[  7 -78 -22 -58] = z_27
[ 12 -99 -69 -36] = z_430
[-99  12 -78 -58] = z_422
[-22   8 -78 -58] = z_47
perm: [-36  12 -99 -69] => z_430
q: [ 12 -78] => z_422
q: [ 12 -99] => z_430
perm: [-58 -78   8 -22] => z_47

[  2 -32  11 -26 -40 -45] = z_27
[  2 -32 -40 -27 -45  11] = z_430
[-44  17  15  13 -50  16] = z_134
q: [-27 -45] => z_430
perm: [ 16 -44  17  15  13 -50] => z_134
q: [ 11 -26 -40] => z_27
q: [-32  11 -26 -40 -45] => z_27
perm: [-40 -45   2 -26  11 -32] => z_27
perm: [ 11 -45 -27 -40 -32   2] => z_430

[ 28 -65  44   6 -59   5 -49  69 -26  72   4  63  64  72  -4  69  -6 -56
 -20 -32] -> z_436
[ 33 -38  67  -1 -33 -73  76 -28 -69 -65  44  27   5  93  22 -88  91  84
  67  81] -> z_805
[-65  44  28   5 -49  72  72 -26  -6   6 -20  63 -32  69  64 -59  69 -56
   3  -4] -> z_430
q: [-65  44  27   5] => z_805
perm: [-26 -59  28  -6 -56  72 -20 -49  72  69  63  69   5   6  44 -65 -32  -4
   3  64] => z_430
perm: [ 81  33 -38  67  -1 -33 -73  76 -28 -69 -65  44  27   5  93  22 -88  91
  84  67] => z_805
q: [-32  69] => z_430
perm: [ 64 -59  69 -56   3  -4 -65  44  28   5 -49  72  72 -26  -6   6 -20  63
 -32  69] => z_430

[  7 -89 -65 -65  60 -96   1  17] -> z_573
[ 21   7 -88 -65  80 -98   1  17] -> z_47
[ 21   7 -88 -65  80 -96   1  17] -> z_436
q: [ 60 -96   1] => z_573
q: [ 21   7 -88 -65  80 -98   1  17] => z_47
q: [-65  80 -98   1] => z_47
q: [-65 -65  60] => z_573

[-65 -30 -99 -81 -85  31   4  17 101  40 -39  43 -98  88  37] = z_27
[-90 100 -35 -24   4  49 -76 -48 101 -35 104 -70 -31 -52 -64] = z_666
[  24 -105   94  -58   -8  -46   -9  -39   88  101  -98   40   43   17
  -33] = z_47
[ 70  46  36  38  26  55  66  88  44 -85  78 -12 -21 -90 -35] = z_272
[ -65  -30  -99  -81  -85   31    4   57   69  -27  -82  100   75   99
 -101] = z_422
[ -65  -30  -99  -81  -85   31    4   57   69  -27  -82   58   75   99
 -101] = z_134
[  1 -81  97  -6  67  98  55  65  98 106 -69  49  67  39 -14] = z_805
[-81  -6  67 -14  65   2 106  98  67  39  97  98  55 -69  49] = z_430
q: [-39  88 101 -98  40  43  17] => z_47
q: [ 57  69 -27 -82 100  75  99] => z_422
perm: [-81 -69 -14  -6   1  39  49  55  65  67  67  97  98  98 106] => z_805
perm: [  99 -101  -65  -30  -99  -81  -85   31    4   57   69  -27  -82  100
   75] => z_422

[-86  39  46  -5  -4 -61 -16  -5  32 -10  57 -80 -60 -70 -62 -83  37  58
  56  22] = z_573
[ 25  16  60 -74 -69 -71  40 -63  26  36  10 -24  43 -41  47  30  43 -71
 -38  14] = z_47
[-41  26  40 -69 -74  10  43 -63  25  31 -38 -71  36 -71 -24  43  16  60
  15  47] = z_805
[-41 -38  30 -71 -69  25  47 -71  60 -74  43  16  26  10 -63  15  40  43
  36 -24] = z_760
[ -41  -38   30  -71  -69   25 -102  -71   60  -74   43   16   26   10
  -63   15   40   43   36  -24] = z_430
[-24 -10  -7 -52  -3  87 -21 -24  60 -74  43  53  66  72  41  34 -67 -26
 -36 -60] = z_436
perm: [-74 -71 -71 -69 -63 -41 -38 -24  10  15  16  25  26  30  36  40  43  43
  47  60] => z_760
perm: [-69 -41  10 -38  36  43 -63 -71  25  47  40  43  31 -71 -74  26  15 -24
  60  16] => z_805
q: [ 10  43 -63  25  31 -38 -71  36] => z_805
perm: [-24  36  43  40  15 -63  10  26  16  43 -74  60 -71  47  25 -69 -71  30
 -38 -41] => z_760

[ -5 -81  25   2 -20 -83] = z_430
[-7 42  2 11 -9 16] = z_134
[  4  18  38 -23   8 -70] = z_47
[ 38 -22   8   2  -9  11] = z_27
q: [ 8  2 -9 11] => z_27
perm: [-83 -81 -20  -5   2  25] => z_430
q: [ 38 -23   8] => z_47
q: [ -5 -81  25   2 -20] => z_430

